Each row below holds a small network's activations on one input, seen along a few directions.
In each table, some parts of the input vary, and every possible input appears once, in random order.
Descriptions start from the smaller parts, as in this example, which fits no table here: one of 3 separate values, together with either a single point or one of 9 places around a ring or (one of 5 places around a ring, together with one of 6 places along a line).
Shared parts are said once, and a part with two or three values counts as separate values.
In the rows, 100 means zero.

Other details of the inputs shift rows strongly along two fixed directions, in all tables alike. That doesn't count.

Rows:
x1: 108 128 95 82 91 89 130 120 85 86 51 73 98
x2: 100 66 120 102 108 102 119 84 110 101 108 123 94
x3: 86 76 111 129 118 93 93 101 105 120 154 98 109
x4: 112 163 91 102 74 97 92 125 96 94 31 98 105
x5: 64 124 120 94 104 74 97 144 107 76 123 77 97
x6: 85 62 113 81 116 96 107 71 114 88 146 97 112
x7: 106 158 102 115 89 89 105 116 85 92 70 94 108
x8: 93 66 101 110 115 91 83 96 96 108 164 103 94
x9: 75 138 112 110 109 86 90 130 103 76 89 90 112
x10: 128 80 93 103 88 111 104 83 84 130 52 129 78
x11: 103 85 110 106 92 122 114 93 113 106 138 110 89
x12: 115 145 75 110 94 80 121 112 76 107 26 86 99
x13: 66 115 99 86 121 60 85 140 95 78 122 80 100
x14: 91 62 113 124 118 96 122 83 130 101 144 100 113
x15: 77 55 104 115 123 87 97 103 133 113 132 92 105
x16: 88 63 116 104 111 101 88 113 95 121 155 84 98
x17: 66 123 108 103 116 61 109 142 76 92 126 70 95
x18: 131 96 94 108 79 116 82 81 94 106 110 121 89
x19: 88 145 117 93 112 98 120 120 103 80 97 81 121
x20: 94 83 110 99 112 107 106 88 117 85 164 111 97
x21: 113 86 88 116 86 114 76 102 110 132 83 112 101
x22: 123 87 74 79 70 117 96 65 112 103 54 125 92
x23: 81 77 119 109 110 117 100 98 148 99 149 110 111
x24: 87 145 119 107 114 91 97 123 83 79 91 79 119
x25: 85 83 117 101 102 99 84 74 105 95 168 114 102
x26: 84 143 116 98 120 103 116 118 95 73 94 84 120
x27: 93 134 85 90 85 83 93 143 80 104 56 84 87
x28: 103 58 93 91 102 100 99 88 131 90 117 108 95
x29: 101 77 107 120 115 115 80 97 91 121 119 98 112
x30: 85 119 102 100 124 71 117 122 90 97 83 65 114
x31: 63 129 109 120 134 66 103 131 78 86 118 77 113
x32: 66 110 103 100 124 54 127 133 85 87 114 63 92
x33: 111 61 93 93 113 97 94 89 98 110 118 92 95
x34: 108 65 86 105 110 90 101 85 98 108 122 101 87
x35: 99 75 117 87 114 118 98 89 119 89 163 103 105
x36: 97 97 103 89 95 117 103 67 107 93 136 122 99
x37: 97 76 102 87 102 106 74 80 86 117 135 104 104
x38: 134 90 82 124 86 125 114 70 100 111 54 119 100
x39: 60 129 116 82 110 82 118 142 116 68 119 79 98
x40: 123 107 85 86 60 125 67 74 101 110 71 131 91
x41: 132 76 65 92 81 109 85 88 103 119 56 114 80
x42: 117 76 84 83 93 108 91 67 87 119 86 105 95
x43: 100 60 103 118 123 108 97 87 102 118 112 92 108
x44: 91 149 96 98 99 107 107 120 106 77 55 101 108
x45: 78 113 102 91 124 59 129 114 100 59 120 79 104
x46: 107 96 91 78 77 130 87 72 120 100 98 131 94
x47: 99 75 96 93 99 98 112 63 108 93 121 113 100
x48: 92 51 94 102 101 97 97 106 118 120 114 95 83
x49: 109 84 87 120 93 119 71 99 101 126 80 115 100
x50: 115 159 78 72 77 104 103 119 96 74 37 106 91
x51: 111 142 80 95 84 89 120 116 107 88 16 93 107
x52: 104 69 77 85 89 103 84 74 107 116 84 115 88
x53: 75 127 128 92 109 79 104 137 89 80 130 67 105
x54: 90 126 81 105 109 80 104 123 91 94 36 85 101
x55: 130 86 75 127 93 117 102 77 87 128 54 113 93
x56: 122 146 88 94 89 95 127 109 88 92 21 83 114
x57: 71 123 116 104 128 71 100 134 87 96 121 67 122
x58: 92 131 97 82 114 73 91 130 69 87 98 74 104
x59: 129 77 80 96 66 122 107 92 117 115 52 112 83
x60: 104 82 82 88 81 111 66 83 97 121 96 121 92
x61: 100 90 110 123 109 127 108 81 115 100 129 117 107
x62: 95 70 89 96 106 90 100 69 94 110 121 107 92
x63: 124 78 97 113 100 126 108 76 106 108 75 105 111
x64: 139 103 95 91 67 147 105 89 98 119 73 112 88
x65: 112 90 84 99 84 109 79 72 79 123 106 121 92
x66: 96 139 111 84 105 82 92 123 82 72 107 80 106
x67: 86 83 124 88 106 104 79 80 103 94 162 103 110
x68: 99 154 115 84 95 99 123 116 83 81 57 116 93
x69: 138 107 92 113 58 128 92 90 87 124 77 117 80
x70: 120 97 120 108 82 120 89 88 92 115 91 136 87
x71: 93 61 102 116 111 110 103 88 134 97 105 108 108
x72: 137 116 89 116 73 139 110 77 108 118 70 126 100
x73: 142 110 101 114 71 135 83 85 97 126 70 112 107
x74: 71 110 110 98 117 64 139 124 100 72 117 71 99
x75: 68 141 122 121 124 74 105 125 89 70 122 82 116
x76: 90 70 113 99 103 101 72 101 126 91 159 109 97
x77: 123 68 89 99 89 113 102 94 91 131 83 91 85
x78: 114 61 101 90 107 106 106 81 113 93 123 98 103
x79: 77 127 118 96 116 70 103 131 70 95 92 100 95
x80: 118 99 99 76 83 136 94 64 102 103 105 121 102
Description of these inputs: one of 5 places around a ring, together with either a single point or (one of 3 separate values, together with one of 5 places along a line).
Q: The inputs of x7 and x12 match in every part but the place on the ring of 5. If x69 is changed in the same way as x7 into x12, which row does it become?
A: x32
Q: The inputs of x41 and x76 match in every part but the place on the ring of 5. If x43 is changed in the same way as x41 into x76, which row does it become?
A: x24
Q: The inputs of x67 and x37 match in every part but the place on the ring of 5. If x5 is changed in the same way as x67 into x37, which row does it become?
A: x27
Q: Which other rows does x68 become when the place on the ring of 5 takes its other values? List them by row number.
A: x2, x10, x70, x79
Q: A walk changes only the place on the ring of 5. It starts at x77 and steps to x16. List the rest of the walk in order.
A: x53, x64, x1
Q: Which other rows does x38 become when the choice among 3 separate values takes its other values? List them by row number.
A: x63, x71

Rows:
x81: 83 88 104 112 117 88 100 109 107 101 116 89 107
x82: 85 93 110 110 112 91 95 116 104 101 122 92 102
x83: 105 162 83 83 85 80 97 132 67 89 36 85 94
x84: 82 95 104 98 109 87 85 108 97 100 127 94 101
x85: 86 103 116 103 107 101 101 109 113 88 126 101 105
x86: 136 69 85 118 84 131 88 72 100 135 75 119 96
x87: 87 80 99 99 117 80 110 102 99 98 118 87 98
x88: 110 167 89 91 90 89 122 118 78 79 33 87 104
x89: 138 76 88 118 77 133 87 75 93 136 84 122 90
x90: 87 87 109 109 115 90 107 112 104 103 118 85 103
x91: 109 174 89 77 82 89 107 117 68 77 45 93 98
x92: 106 162 85 81 84 81 102 129 62 91 39 84 93
x93: 88 96 106 98 109 87 92 105 90 100 131 92 99
x94: 135 59 79 103 78 125 96 74 102 133 74 117 84
x95: 137 77 90 110 74 142 93 74 117 122 79 126 95
x96: 83 105 110 91 104 97 90 101 107 87 131 102 104
x97: 86 86 106 111 115 89 102 114 109 101 116 87 104
x98: 89 106 116 104 109 100 106 101 104 89 130 100 106
x99: 137 74 90 115 75 135 87 81 97 138 82 122 88
x100: 88 104 114 88 102 99 98 103 103 88 133 99 100
x101: 89 89 106 112 117 88 107 107 100 101 120 86 105
x102: 85 90 105 91 115 89 111 93 110 84 118 97 106
x103: 135 76 88 118 80 133 82 73 95 136 81 124 94
x104: 88 104 118 101 107 102 106 106 108 91 128 99 104
x105: 138 71 83 99 76 132 101 61 108 119 80 126 89
x106: 81 79 97 99 117 79 102 104 107 98 113 90 100
x107: 85 95 106 97 112 87 88 104 91 99 128 94 103
x108: 86 105 116 104 112 100 101 99 106 89 126 102 110
x109: 132 76 86 118 77 132 79 78 101 136 80 125 92
x110: 88 97 115 102 110 100 113 105 113 90 122 94 107
x111: 82 90 103 92 112 89 108 97 117 85 117 98 104
x112: 84 98 110 105 112 97 105 102 117 88 120 97 111
x113: 85 88 105 91 110 91 110 102 118 84 118 96 100
x114: 106 157 84 75 87 83 125 118 81 77 29 87 96
x115: 87 98 113 104 116 97 108 98 111 88 121 96 112
x116: 86 104 112 89 102 98 93 106 108 86 131 101 101
x117: 106 174 89 76 85 89 102 115 69 76 41 95 102
x118: 83 105 114 104 109 99 98 104 112 89 125 102 108
x119: 84 78 99 98 115 81 105 109 108 97 114 88 97
x120: 134 60 77 105 83 122 91 67 99 131 73 120 89
Q: The inputs of x113 and x116 match in every part but one. If x119 is changed in the same way as x113 into x116, which row does it become?
A: x83
Q: What is each input in this table made of?
A: one of 2 separate values, together with one of 4 places along a line, together with one of 5 places around a ring
Q: Which other rows does x81 become when the place on the line of 4 takes its other values? List them by row number.
A: x84, x106, x109
Q: A walk changes only the place on the line of 4. It starts at x105 and steps to x88. List the rest of the walk in order.
A: x98, x91
Q: Which other rows does x103 become when the place on the ring of 5 takes its other values? List them by row number.
A: x82, x89, x99, x109
Q: Which other rows does x88 become when the choice among 2 separate values takes its other values? List them by row number.
A: x101

Rows:
x121: 133 147 86 85 78 117 120 83 86 86 39 106 105
x122: 116 51 100 87 82 137 83 56 133 106 140 130 96
x123: 55 134 115 90 144 44 127 137 73 70 101 53 117
x124: 113 90 99 126 93 123 74 96 107 122 107 112 105
x125: 51 157 120 87 127 67 125 141 117 46 108 68 124
x126: 84 79 109 99 110 94 69 98 102 102 163 102 102
x127: 56 86 120 108 141 69 104 132 113 89 130 72 116
x128: 135 158 96 85 59 116 113 132 70 105 37 93 80
x129: 54 95 101 84 130 45 112 130 103 73 135 68 95
x130: 110 44 91 93 96 115 76 76 106 129 114 113 90
x131: 120 83 102 120 98 119 84 75 89 122 124 111 104
x132: 120 139 92 108 76 117 99 104 96 102 35 121 96
x133: 88 67 124 114 116 110 105 75 111 101 161 117 103
x134: 113 29 91 129 97 119 96 81 134 133 118 113 91
x135: 134 96 72 107 86 101 119 87 82 117 47 101 88
x136: 117 145 82 79 68 106 93 97 80 96 42 121 87
Q: What is each input in this table made of?
A: either a single point or (one of 3 separate values, together with one of 5 places along a line)
